Each row below holds a small network's activations on one input, seen along a few directions.
In each table, some parts of the input vary, and every possible input appears once, in random order.
A made-up example of a description, with smaller parts first: one of 6 places along a line, together with either a single point or one of 9 places along a line or (one of 2 separate values, together with one of 5 places around a ring).
Shared parts are said once, and a part with two or three values counts as separate values.

Other details of the inputs shift rows strongly along two fixed directions, in all tables alike. That doesn't count.

Rows:
row 1: [-14   1 -22  -5   5  10   0 -23  -1 -20  12   0 -21 -24  18]
row 2: [ 12  -2  -1   6  -8  12  -2  16  12  19  47 -16   0 -31  -4]
row 3: [ 17   9 -23   8  -2  20 -15   9  11  18  49 -20  -9 -17  -1]
row 4: [-21   7  -3 -18  -1 -14   5 -18 -16 -17 -37   5   2 -27  -2]
row 5: [ 30   2   4  10   7  11 -29  41  -3  15 -10  23  22  41 -20]
row 6: [ 14 -12  -9  10 -10  21   2   9  21   2  50   4 -18 -20  11]
row 7: [ 19   1  -5   7  -5  12  -9  13  16  18  46 -18  -7 -28 -12]
row 8: [ -9  20  -1   2   3 -16   2 -21  21   2  -1 -26 -15 -23   6]
row 9: [ 16  -1   3   3  -9  25   6  13  10  15  44 -27  -4 -22  -3]
row 10: [-22   5   4 -19   1   4  14 -28 -16 -23 -36   2  -9 -13  -2]
row 11: [ 31  -2  16   1  13  17 -18  41  -9  10  -9   9  19  46 -25]
row 12: [  7   6   5  11  -5  -2   7  12  31  25  45 -26  -7 -13  11]
row 13: [  1 -12  13  -8  15  11   2   8 -13 -23 -25  19   0  25  -4]
row 14: [ -7  15  -9   2 -12   5  -2 -16   1  -2  -1 -10  -3 -39   5]
row 15: [-12   7   2   8  -1 -28   0 -45 -10 -11 -36 -19   4  -4  -5]
row 16: [-21  -3   2   0 -12 -32  17 -38 -14 -12 -35 -12   5  -4   4]
row 17: [ -2 -22  14  13   7 -19   5 -10 -10 -13 -19  14   7  40   1]
row 18: [ 14 -16  21   8  21  -7  -5  40  13   5  -2  27   5  61   5]
row 19: [ 16  -8  -2  -4 -14  22  16  15  11  14  44 -21  -9 -21  -1]
row 20: [-23  -2   1 -12  10  -8   2 -24 -11 -33 -30  14 -10 -21   4]
row 21: [  0  -6  15  13   0 -22  -3  -6 -13   4 -26  -2  25  32  -6]
row 22: [ -6  -6   9 -12   7  -2  -4  10 -13  -5 -24  28  10  16 -11]
row 23: [10 -9 20  2 13 -8 -2 39 11 19 -3 25 11 61 -2]
row 24: [ -2  12  -8  -3  12   4 -19  10 -21  -1 -25  12  19  20  -1]
row 25: [-27  15   3 -12   2 -29  14 -21   2 -10 -40  -6  -5 -10  14]
row 26: [ 10  -1 -24   0 -11  17   1  14   8  18  50 -12  -7 -18   9]
row 27: [ -8   8 -15  -5 -17   2   7 -14   2  -3  -1  -4  -8 -38   8]
row 28: [-11   5 -10  -5 -13   7   6 -17   3  -5   2   7 -12 -27   6]
row 29: [ 14  -8  -4  -3  12  15 -16  37 -12  13   3  34  17  55  -6]
row 30: [-26  -5   5   1  -8 -27  17 -45 -13 -14 -30  -3  -2   2   3]
Each input here is: one of 5 places along a line, together with either one of 2 separate values or one of 4 places along a line.
Question: Changing only the place on the line of 5 turns row 16 into row 17. The same change can be made to row 25. Which row results?
Answer: row 18
Question: Start at row 19 and move only the place on the line of 4, one step at a time. The first step leads to row 4. Which rows follow, in order?
Answer: row 27, row 26

Rows:
row 31: [-20  17  -7 -11  -3  -5   1 -29 -15 -17 -34  -9  -2 -30  -1]
row 32: [ -1   7 -17   2 -13  10   3 -21   5   3  29 -26 -13 -45   2]
row 33: [  4  -1  -5   0   4   8  -1  16  16   6  25   7 -11   1  10]
row 34: [  4   5  -9   1 -10   9  -2  -5   2   6  18 -13  -3 -25  -3]
row 35: [ -8  -5  10 -12  14  -5  -5   8 -23 -18 -51  34  14  38  -5]
row 36: [-23   6  -2   0  -3 -20   8 -43  -9 -18 -29 -13  -4 -16   5]
row 37: [ -7   0   0   5 -13  -5  17 -23  18   3  28 -30 -18 -37   8]
row 38: [ -5  -4  14   0  10 -21  -5   0 -20  -9 -52  19  22  42  -8]
row 39: [ 21 -14   6  14 -10   5   8  21  20  26  50 -14   0   9  -1]
row 40: [ 23 -18  14   2  10  14  -7  48   1  10  10  28  13  48  -9]
row 41: [ 13   2  -3   2  -7  15  -1  11  11  13  33 -16  -5 -22  -5]
row 42: [ -7   8   6   2   8 -18  -3  -2   4   0 -22   2   4  16   5]
row 43: [  5 -11   0   0   6   7  -4  10  -8  -4  -2  18   4  23  -1]
row 44: [ 25   4  -1   7   7  13 -19  44  12  25  26   7  11  23  -5]
row 45: [-25   4  -7 -11  -1  -6   8 -35 -14 -27 -29   5 -11 -24   8]
Question: What do these inputs look like to the network?
Answer: one of 3 separate values, together with either a single point or one of 4 places along a line
Question: Changing only the choice among 3 separate values turns row 31 into row 39. The same change can be made to row 41. Which row results?
Answer: row 37
Question: Change only the place on the line of 4 in row 40. List by row number the other rows that result.
Answer: row 35, row 43, row 45
